Each row below is a small network's average activation on inputs in which a field has the value named, seen along a few directions.
Related values have similar rows: they may be neighbours, one step apart, or belong to one group.
Strong random noise was added to every row along 7 fixed directions; ignore it. To show where, here is one row again and again, with new noise each time:
[-442 -222 -742   58 -586 -111  305 -318  -76 -168  407 -134  255  492
  -24  202  -59 -227]
[ -95  502 -383   61  175   40  -91   27  551  -52  -74  -75  242  377
 -171  -30 -821 -121]
[  63  189  228   21  729  596  -18  445 -181  -51 -441   46 -355 -130
   22 -309   11 -280]
[-151  -53   40 -120 -452 -216 -100 -170  188  225 -159   97  230   20
 -279  383  183  -69]
[  -7 -404 -198   56 -195 -133  -68 -177  -94  196  514 -148  259  112
    5  182 -100  -49]
[  -7 -349 -460   82 -380 -184 -528 -119   18  233  473 -148  384  164
 -193  450 -312 -205]
[-197 -334    0  -84 -415 -134  119 -240 -115  135  -22  163  134  -27
 -191  345  465  -31]
[ -90 -112  219 -352  161  125  220   55   45 -167 -332  334 -317  121
 -137  274  321  -39]
[ 205 -308  457  -18  347  129  149  106 -230  287  318 -237  -69 -139
  271 -256   96  -11]


Values of H:
h20: [ -66  496  170  126 -235 -333   28 -316  475  137 -446  488  403 -142
 -446   11 -174  355]
h15: [ 130  105  -50  275 -261   27   67  -77  -75  152    9 -130  179 -161
  164 -291   91  -81]
h7: [  33 -348 -286 -139  -17   -2 -153  125 -124 -403  -66   60 -337   34
   61  290  141  -30]
h3: [ 232 -116 -173  565  293  109  -89 -199 -263   12  350  122  301 -335
  -32 -232 -351  159]
h17: [  69  375  387 -175  124 -535 -261 -284  629  200  112   76  274   47
 -289   79 -404  494]
h1: [-433  397   51   99 -334  -36  238   74 -154   43 -137 -677   89   78
  258 -556   60 -357]
h10: [ 175  -35   49 -124  -51  -33 -350  223  -42  164  -70 -234  -61 -176
   73   85   58   59]
h12: [   3 -127 -722  123  -13  222 -394  -14 -113 -160 -109  503  219  115
 -258  333  -98   22]
h9: [ 271 -198    9  289 -260 -337 -165 -162  137  129  369  -92  285 -234
  -50  -11 -101  347]
h2: [ 157   11  102  153 -112 -109 -160  -20  358  212 -125   30   84  -64
  -35  195 -161  143]
h13: [ -85   16  365 -351 -205    5 -116  323   28  190  113 -481 -155  181
  375 -104 -120 -373]
h5: [ 221 -331 -140  327  366 -227 -161 -240 -162 -165  598  179   74 -304
  -13  134 -219  342]
h6: [ 419  -28  172  172  442  181 -144   66  -49  103   74  256   16 -197
   43 -205 -119  235]
h4: [ -40  -37  246  298  131 -150  626 -210 -135   74  403 -523   15 -151
  341 -589  -40  208]
h8: [-339  128 -255  262  200  263  494 -290 -117 -411 -578  586  -59  -99
 -300   29  170  195]
h11: [-310  -44 -605  176 -386 -383   45 -443  -83 -196  394  135  310   53
 -207   34  -96  197]
h16: [ 108  142  360 -268  708  225   90  100   94 -195 -238  400 -291   48
    2  -28 -116  160]
h14: [ 236   34  -58  -40   23 -142  -92  105   29  -33    5  197   -6 -143
 -128  114  101  206]
h18: [ -50  335   54   78  214  319   29  142   46  122 -762  278  -72 -284
  -37 -109  311  -33]
h19: [ 100  -19  -94 -287  -66  259  -43  293 -342 -133  149 -407 -361  162
  289  -81  382 -213]
Each value of H is a pair of two hidden parts, and every pair occurs once (5 first parts, 4 second parts).
Changing only the second part turns h13 into h18. h8 has the same second part as h13; what does that change turn h8 into?
> h2
Changing only the second part turns h10 into h1. h7 has the same second part as h10; what does that change turn h7 into?
> h4
Changing only the second part turns h17 into h12. h11 has the same second part as h17; what does that change turn h11 into?
> h6
Changing only the second part turns h19 into h16. h9 has the same second part as h19; what does that change turn h9 into?
> h3
